Each row below holds a small network's activations on one input, seen along a few directions.
In each table, some parts of the input vary, and every possible input appears once, in random order.
A made-up example of a description, with smaller parts first: one of 3 separate values, together with either a single point or one of 9 places around a ring or (one of 5 places around a ring, together with one of 6 places along a line).
Shared parts are said once, and a part with two or three values counts as separate values.

Rows:
row 1: [  2   0 -12  -2 -22   6  -1   1 -18 -10  -8  15   3  -6 -14   7 -16  16]
row 2: [  2   6   2  -9   0 -10   7 -18 -18 -11  18  -2  -2  -7  17 -13  -8   3]
row 3: [  5 -27 -12   3 -18   2   6   3  -4 -17  10 -20   3 -11  -2  -3   9  -1]
row 4: [-13 -13  -7  41  34  -2  16   0  52   6 -39 -15 -12  -9  10  -4   0  -4]
row 5: [  3  16  13 -12   9  -7  -2 -13 -11   3  21   1  -1   6  11 -10   6  -5]
row 6: [  7 -23  -9   9  -6   2   7  -3  -7 -20  18 -14  -5 -10  -8  -6  16  -2]
row 7: [  4   3  -9   4 -10   6  -1  -4 -21 -14   0  20  -4  -5 -19   4  -9  15]
row 8: [  8 -13   4   6   5   6  -2   2   0  -5  22 -10  -3   5 -15  -3  31 -12]
row 9: [  0  13   7 -10  -6   8 -15  15  -8  11  -4  20   4  15 -21  16   2   1]
row 10: [  0   9   9 -24  -9  -9  -2  -1  -7   9   9  -6  10   2  22  -4  -8  -4]
row 11: [  1   7  -2 -11 -19   8 -10  15 -10   6 -10  17   7   5 -14  13  -9   7]
row 12: [  4  14   3   0   0  10 -10   3 -14   0   3  24  -3   9 -25   7   5   5]
row 13: [ -2  14  18 -23   3  -8  -8  -1  -5  14  15  -3   7  12  15   0   3 -10]
row 14: [  3 -14   9  -5  -2   3  -8  15   6   6  14 -14   4  11 -11   8  27 -16]
row 15: [  5 -21  -1  -6 -15   3  -2  16   4   1   8 -19   8   0  -3   4  17 -10]
row 16: [-16  14   0  20  38 -13  13 -15  38  16 -35  -3  -9  -7  35 -11 -24   1]
row 17: [  0   2  -1 -15 -11 -10   6 -13 -14  -8  11  -7   5  -8  23 -10 -15   4]
row 18: [-14  14 -11  33  29   4   7  -2  36  13 -55  18 -13  -5  -1   6 -27  11]
Changing only one part turns row 16 into row 4. The same change can be made to row 2. Which row results?
Answer: row 6
Describe the family of inputs behind these rows.
Answer: one of 3 separate values, together with either a single point or one of 5 places around a ring
Change only the choice among 3 separate values in row 1. List by row number the other rows that result.
Answer: row 3, row 17
Which other rows agree with row 11 in the choice among 3 separate values? List them by row number.
Answer: row 1, row 7, row 9, row 12, row 18

Rows:
row 19: [ -8   5   3  15  27  -3   4  -5  25  11 -17  -3  -8   2   9   0  -2  -5]
row 20: [ -7   3  -3  16  19  -5   9 -13  11  -3 -12   2 -10  -7   9  -6 -10   4]
row 21: [  7 -13   2  -5 -16   6  -5  11  -8  -6  16  -6   5   4 -15   3  20  -5]
row 22: [  8   3   3  -9  -4   1  -3  -5 -17  -5  22   2   0   2  -4  -5  10  -2]
row 23: [  5   0   3  -8  -6  -2  -1  -7 -22 -12  23   2  -1   0  -4  -3   5   1]
row 24: [  0 -10 -12  19   7   4   7   1  17  -2 -16  -5  -5  -8  -1  -2  -1   2]
row 25: [ -3   6  -4   2   7  -5   7  -7  10   6 -12  -3  -1  -7  19  -7 -14   2]
row 26: [  5  -1   2 -21 -21  -4  -3  -5 -27 -10  22  -2   8  -1   5  -2  -3   3]
row 27: [ -4 -14 -11  18   4   0   9  -1  12  -9 -15  -4  -6 -10  -1   0  -5   5]
row 28: [  4   2   8 -21 -16  -2  -6   4 -15   0  19  -4  10   6   5  -2   6  -4]
row 29: [  5 -15   2  -7 -12   6  -7  13  -6  -2  15  -8   4   5 -15   8  19  -8]
row 30: [ -9  28  -7  12   7   9  -6   4   5  12 -45  40  -5   4 -17  15 -33  20]
row 31: [  8 -16  -5  -5 -21   5  -1   3 -20 -17  19  -4   3  -3 -15   3  10   2]
row 32: [ -3   7  -4  16  22  -2   7 -11  16   4 -13   1  -9  -5  10  -9  -6   1]
row 33: [ 3  1 10 -9  2 -1 -6  2 -7  3 18 -2  0  8 -4  3 14 -9]
row 34: [ -7   2  -3   2   4  -9   8  -9   4  -1 -11  -2  -1  -9  19  -5 -18   6]
row 35: [ -5 -10  -5  19  10   2   5   6  24   2 -19  -7  -3  -3  -1   0   4  -2]
row 36: [ -7   7   3  16  24  -3   6  -6  23   8 -16  -1  -6   1   9  -6  -1  -2]
row 37: [  3  23   0 -14 -20  12 -17  10 -29   3  -7  42   4  11 -32  19 -15  17]
row 38: [ -8   4   3   2  12  -7   3  -1  19  13 -15  -7   0   0  18   1 -10  -4]
row 39: [ 11 -13  -5  -6 -19   8  -3   6 -15 -10  18  -5   3  -1 -15   1  15  -2]
row 40: [ -7   6   3   3  10  -6   5  -2  17   9 -15  -5   1  -2  18  -5  -9  -1]
row 41: [ -6 -12  -5  18  13   2   3   7  26   6 -19  -9  -4  -2  -1   6   3  -5]
row 42: [  8   3   1 -22 -19  -1  -4  -2 -22  -3  22  -3   8   1   5  -4   1  -1]
row 43: [  4   3  10  -8  -1  -1  -5   1 -10  -1  19   0   2   7  -4  -3  15  -6]
row 44: [  3   0   9 -23 -13  -3  -7   5 -12   4  19  -6   8   7   5   3   5  -7]
Changing only one part turns row 21 into row 35. The same change can be made to row 39. Which row results?
Answer: row 24
Describe the family of inputs behind these rows.
Answer: one of 2 separate values, together with either a single point or (one of 3 separate values, together with one of 4 places along a line)
A walk changes only the place on the line of 4. It starts at row 19 and steps to row 36. List the rest of the walk in order.
Answer: row 32, row 20

Rows:
row 45: [-4 10 11 -4 11 -7  0  2 11 15 -9  1  1  4 12  3 -7 -5]
row 46: [ -3  -7  -6  17   1   4   3   3   7  -7 -17   9  -3  -5 -14   4  -3   8]
row 47: [ -4 -16  -2   9  12  -3   6   1  19   3  -2 -18  -6  -6   9  -1   7 -10]
row 48: [-1 17  7 -1 12 -3  1 -7  6 12 -7  6 -1  2  8 -4 -6 -1]
row 49: [ -6   5   3   4  12   1  -6   9  13  11 -13   4  -2   8  -3  11  -1  -4]
row 50: [ -1  14   0  -4   1  -2   2  -5   4  10 -14   7   1  -2  10  -2 -16   5]
row 51: [ -2  11   0   8  13   5  -5   1   8   8 -11   9  -4   6  -6   4  -2   0]
row 52: [  2 -11 -12  11   3   0   9  -5  10  -3  -8 -12  -4 -10   7  -4  -4   0]
row 53: [ -7   4  -1   5   7  -9   7 -11   0  -7  -6   0  -2  -5  15  -7 -13   8]
row 54: [ 12 -11  13 -35 -34   4 -14   5 -35  -8  47 -12  17  16 -16   8  27 -10]
row 55: [  0  -6  -9  14  -3   8   4   7  12  -1 -18   3   0  -3 -10   0   0   4]
row 56: [ -5   7   4   4  14  -6   5 -10   9   1   0  -6  -2  -1  17 -13  -1  -3]
row 57: [  0  -3  -1  17   7   6   2   5  14   1 -11   0  -3   1 -11  -1  10   0]
row 58: [ 14  -4   6 -32 -40   5 -11   5 -51 -21  45   5   8   3 -20   5  11   0]
row 59: [ -6  12   2  -1   5  -5   4  -8  -2   5 -13  13  -3  -3   7   1 -19   9]
row 60: [ -1 -11 -10  14   6  -4  10  -8   5  -9  -7  -6  -6 -10   3   0  -7   5]
row 61: [ -2   8  -8   4   2   7  -4   3   6   6 -17  11  -2   2  -5   6 -12   6]
row 62: [ -8  -1   7   1  13  -9   3  -2  15   4  -1 -11   1   0  20  -7  -1  -7]
row 63: [  1  -9  -5  13  13   0   7  -7  14   0   0 -13  -7  -7   6  -6   6  -6]
row 64: [ -4 -10   2  13   7   3   1  13  19   4 -14  -5  -2   1  -8   5  11  -4]
row 65: [ 19  -6   7 -34 -31   3 -13   8 -44 -10  53   0  10   9 -16   0  28  -7]
row 66: [ -4   5  -4   2   3  -5   6  -8   6  -2  -7  -5   1  -5  19 -11 -10   3]
row 67: [ 18  -7   1 -34 -41   5 -15  11 -48 -13  46   0  15   3 -14   1  17   0]
row 68: [ -7   7  -6   7   6   3  -3  -1   1   1 -16  17  -5   0 -10   9 -14   9]
Describe the family of inputs behind these rows.
Answer: one of 4 places along a line, together with either a single point or one of 5 places around a ring
Change only the place on the line of 4 in row 57. List by row number the other rows that result.
Answer: row 46, row 55, row 64
Which other rows agree with row 67 in the place on the line of 4? List them by row number.
Answer: row 50, row 52, row 55, row 61, row 66
